A small network was shown many inputs. Here are its activations along a few directions, one row for each input.
In each table, some parts of the input vary, and every possible input appears once, in random order.
Descriptions start from the smaller parts, as in this example, which fits no table here: values(3) and (point or line(9) or (line(6) and ring(8))).
Shared parts are said once, and a part with two or three values counts as separate values.
(in the rows, 128 means zero)

Other details of the inputs vary at random and push rows far along two fixed directions, the same in every table; ignore that.
These rows show it; all are for the same input, with only those details redrawn:
[ 52 172  76 139  98 152 171 133 143  89 175 158 117]
[146 152 169 118 107 115 137 112 133 171 102 102 121]
[ 53 173  76 139  98 151 170 133 142  90 174 157 118]
[127 174 103 100 155 102 179 153 135 172  87 151 131]
[105 185  66  97 171 104 200 171 137 160  94 177 133]
[145 138 200 135  70 131 111  86 134 155 124  74 113]
[121 132 210 155  32 154  94  66 135 124 162  61 106]
[ 76 178  70 119 132 129 184 151 140 120 138 166 125]

Table:
r1: [131 152 182 125  97 153 116  82 105 107 159  95 103]
r2: [203  88 169 104 154 124  92 116  82 202  55  92 125]
r3: [155 112 195 143  62 157 106  96 135 140  91  82 104]
r4: [140 123 192 154  58 173 105 103 148  62 205  83 129]
r5: [214 140 210 113 155 122 131 122  99 178  53  93 104]
r6: [ 91 138  46 176 121 138 152 139 126  77 191 157 148]
r7: [149 127 121  68 176 110 150 174 148 122  89 177 159]
r8: [148 104 210 106 118 110 117 105 135 186  61  97 128]
r9: [ 92 144  48 131 174 127 134 160 171 138 170 169 146]
r10: [ 64  99  99 147  97 180  96 106  91  80 186 149 124]
r11: [108 138 126 157  90 176 132 145 157  36 196 127 116]
r12: [201 143 213 111 136 129 133 105  94 169  86  91 119]
r13: [ 73 136 123 147  94 130 140 106 151  47 199 126 112]
r14: [ 73 144  46 153 113 125 144 136 107  95 199 155 123]
r15: [171 127 187  95 145 102 119 127 156 135 132 103 125]
r16: [110  79 154 147  98 120  87  97 105 131 149 105 124]
r17: [144 156  78 102 190 106 143 151  86 178 115 143 132]
r18: [155 158  33 125 218 117 160 212 159 180  85 183 157]
r19: [155 118 154 119 170 100  79 138 160 197 108 111 152]
r20: [157  94 146 121 132 134  77 126 153 172 104 129 164]
r21: [170 108 190  79 160 102 118 140 150 142  93 118 148]
r22: [123 121  73 152 121 173 103 148 162 116 144 141 140]
r23: [ 65  93  96 165 101 136 102 103 134  71 190 139 141]
r24: [ 81 127 206 144  83 162  88  71 114  76 184  94  93]
r25: [196 116 133 154 148  94 117 136 121 167  88 108 135]
r26: [105 112  96 106 183 122 126 141  91 154 112 153 135]
r27: [174 119 145 147 141 139 106 130  86 164 110  97 110]
r28: [195 102 124 136 139 100 107 129 122 161  74 110 137]
r29: [134 104 143 160 110 103  91  87 133 127 170  96 123]
r30: [ 89  95  87 139 111 128 118 126 103 110 147 163 135]
r31: [160 154 104 120 170  97 180 174 136 123  78 148 132]
r32: [175 116 143 149 120 106 123 124  93 171 121 103 133]
r33: [100 159  69 112 156 167 178 155 112  80 118 181 105]
r34: [212 138 207  88 134  97 109 125 144 159 108  81 138]
r35: [105 151  37 140 154  99 151 148 128 113 162 163 149]
r36: [171 107 136 131 134 146  97 121  86 158  95 102 112]
r37: [162 107 190 115 160  99  74 110  88 196 100  85 119]
r38: [164 127 207 111 122  96 125 103 141 196  83  88 108]
r39: [ 83 106 203 137  74 179  93  64 111  70 174  99 102]
r40: [125 124 115  95 148 102 155 145 136 106  89 167 152]
r41: [138 170  70 108 184  95 208 183 133 116  99 177 152]
r42: [149 142  64  62 208 112 188 206 152 120  72 192 153]
r43: [130 163 121  83 199 106 172 140 114 149 102 158 110]
r44: [130 131 110 118 117 159 138 157 155  64 145 143 124]
r45: [156 129 213 104 142  85 118 119 136 205  57  95 120]
r46: [128  98 191 155  86 148  59  63  96 134 188  62  96]
r47: [162 103 205 102 106 117 115 107 129 184  52 111 133]
r48: [173 125 148 138 140 136 114 120  79 171 123  96 130]
r49: [ 99 130 115 115 124 175 150 120 111  80 128 152 109]
r50: [ 91  94 191 148  60 144  97  77 142  57 172  91 125]
r51: [139 164 107 104 152  89 168 145 137 117 115 140 140]
r52: [153 107 145 132 136  82 109 111 108 176 130 104 113]
r53: [ 95  83 160 163  75 172  52  88 164 110 190  95 145]
r54: [126 180  65 103 189 108 221 192 131 173  69 188 142]
r55: [ 52 172  76 140  98 152 171 133 142  89 175 157 117]
r56: [ 67 105  51 150 118 134 126 130 130  70 170 182 152]
r57: [ 63 114 101 172 110 120  97 108 137  76 201 131 130]
r58: [129 132 175 165  70 158 126 112 137 125 123  96 100]
r59: [141 159  41 126 197 127 162 190 154 171 119 179 172]
r60: [ 88 100  82 162  88 194  91 124 166  86 182 134 143]
r61: [102 143  60  95 166 129 197 176 139 144  62 190 133]
r62: [105 125  32 142 143 132 155 164 107 109 127 174 120]
r63: [ 94 127 108 156  71 164 136 120 143  30 165 129 113]
r64: [132 117  29 116 188  99 162 170 127 135  84 185 156]
r65: [148 107 154 122 157  69 101 128 104 188 101 112 125]
r66: [133 101  73 123 147 115 141 148 104 144  97 155 131]
r67: [218 106 169 143 140  87 109 134  96 205  66  88 117]
r68: [213 131 165 114 152  99  84 126 151 227  95  84 158]
r69: [ 57 134 134 147  99 127 126 114 148  44 188 130 120]
r70: [ 84 112 112 146  75 165 137 113 144  32 164 132 124]
r71: [ 69 133 141 131 109 146 113 131 163  44 207 134 123]
r72: [123  98 226 130  61 177  78  57 104  91 145  94 108]
Q: Describe the family of inputs behind these rows.
A: values(2) and line(4) and ring(9)
Q: Changing only the line(4) part turns r58 into r31. The same change can be made to r47. Which row results?
A: r40
Q: Changing only the line(4) part turns r33 into r63. The same change can be made to r10. Which row results?
A: r56
Q: Change only the line(4) part in r38. List by row number the other rows that result.
A: r13, r15, r43
Q: Start at r36 and move only the line(4) part, one step at a time. The first step leads to r62. Which rows follow, in order?
A: r28, r22
Q: Change only the values(2) part in r49. List by row number the other rows that result.
A: r2
Q: Change only the ring(9) part in r7. List by row number the other rows that result.
A: r4, r11, r15, r21, r34, r42, r44, r71

Table:
r73: [103 140 136 152  65 189 140 121 139  73 167 119 109]
r74: [147 107 221 113 101 141  90  88 133 143  96  87 114]
r75: [187 125 215 147  56 133 111  87 128 150 105  58 105]
r76: [ 97 144 121 108 130 147 139 125 122  69 163 147 121]
r77: [152 156 220 144 102 114 102  81 127 195 146  56 103]
r78: [204  93 180 106 171  98  96 125  88 207  65 100 127]
r79: [224 100 193 141 121 131  83 117 116 171  88  70 132]
r80: [164 144  55 137 180  98 167 174 119 151  91 158 140]
r81: [106 164  68 110 167 105 194 149  96 110 120 174 120]
r82: [139 133  43 110 187  90 167 168 109 188  61 181 147]
r83: [ 75 135 121 145  91 143 144 110 111 100 136 129 103]
r84: [243 114 170 102 184  95 104 148 137 202  45  99 151]
r85: [ 97 139 146 145  70 148 135 122 179  67 178 120 130]
r86: [113 112  84 112 151 139 123 144 139 139 116 160 150]
r87: [135 136  31  91 217 111 174 194 112 185  54 206 157]
r88: [113 120  76 135 156 102 136 140  90 139 129 146 120]
r89: [ 66  94 121 166  60 156  86  96 158  73 203 121 143]
r90: [ 85 121  64 116 171 133 128 151 124 101 157 171 128]
r91: [ 82 111  92 132 145 109 119 136 139  98 172 149 137]
r92: [165 112 235 116  95 102  93  83 133 123 135  71 129]
r93: [ 71 147 110 191  66 162  88  92 138 120 244  97 122]
r94: [231 107 189 119 156  73  96 136 154 188  72  87 158]
r95: [ 86 133 152 155  40 199 111 101 165  41 202 104 111]
r96: [ 71 145  87 118 145 155 171 148 117 102 118 177 116]
r97: [ 98 147 112 119 133 152 159 132  98  81 152 154 117]
r98: [ 74 150  87 100 168 103 174 163 155 112 112 187 139]
Q: Describe the family of inputs behind these rows.
A: values(2) and (point or (values(3) and line(4)))
Q: Changing only the values(2) part turns r75 into r80. The same change can be made to r83. Which row results?
A: r82
Q: Change only the values(2) part in r91. List by row number the other rows that result.
A: r92
Q: Change only the line(4) part in r85. List by row number the other rows that result.
A: r73, r75, r95
